A small network was trained on made-up records. Each row is its average activation on records with the value named, seen along a few directions.
Values that are neighbours, or in one group, have similar rows; names and order tell nothing.
In the rows, zero is written as 500.
Random noise pushes rows far along 3 fixed directions. That doesn't count. These rows show it; they differ only by the noise:
[484 499 553 414 480 507 567 574 537 509 433 500 480 529 480 492]
[438 404 413 602 680 452 492 602 467 456 368 515 432 494 537 429]
[758 670 566 433 316 425 345 447 514 628 560 528 540 439 807 544]
[491 609 598 671 410 577 504 521 395 651 332 621 608 500 818 530]
[412 482 584 404 479 552 641 599 540 503 394 504 488 560 414 493]


V, 9 values:
v5: [700 611 469 414 272 481 565 258 621 520 779 504 534 537 428 525]
v1: [387 379 482 412 504 565 473 462 429 320 606 330 543 481 225 355]
v6: [668 357 362 520 762 319 267 545 537 287 568 474 367 421 451 506]
v8: [750 476 371 800 555 446 283 494 401 658 457 648 453 502 777 446]
v7: [614 476 420 306 536 388 508 239 606 480 579 348 438 603 409 428]
v4: [589 435 304 719 740 327 115 513 499 556 584 590 459 323 795 534]
v9: [204 459 524 503 554 621 741 612 554 447 598 404 488 508 103 536]
v3: [333 503 486 694 634 518 581 620 390 565 256 571 526 508 716 459]
v2: [303 299 211 648 842 387 384 544 343 164 484 417 352 363 288 467]
V is arranged as 3 separate groups.
Which other values are in the same group as v9? Give them in the order they are listed. -> v1, v2
Which other values are in the same group as v8? Give them in the order they are listed. -> v6, v4, v3

H, 9 values:
h8: [269 524 533 720 492 660 632 486 377 525 499 528 591 499 428 601]
h7: [636 425 450 266 487 372 364 620 669 480 748 495 388 450 409 506]
h6: [604 410 380 503 605 449 493 376 585 474 567 437 443 562 341 387]
h5: [388 520 372 820 566 478 532 382 312 546 342 572 571 554 825 370]
h1: [719 556 514 231 540 295 464 536 721 406 618 377 409 482 499 463]
h4: [481 382 492 383 591 513 406 505 562 308 566 435 444 420 226 570]
h3: [568 545 596 260 309 499 501 599 497 507 518 481 487 491 499 491]
h2: [ 97 401 554 567 560 711 679 555 359 507 305 455 574 548 274 456]
h9: [562 519 553 482 524 502 627 572 574 531 359 579 426 579 457 585]
H is arranged as 3 separate groups.
Which other values are in the same group as h9? Give them in the order they are listed. -> h7, h1, h3
Which other values are in the same group as h6? Give them in the order they are listed. -> h5
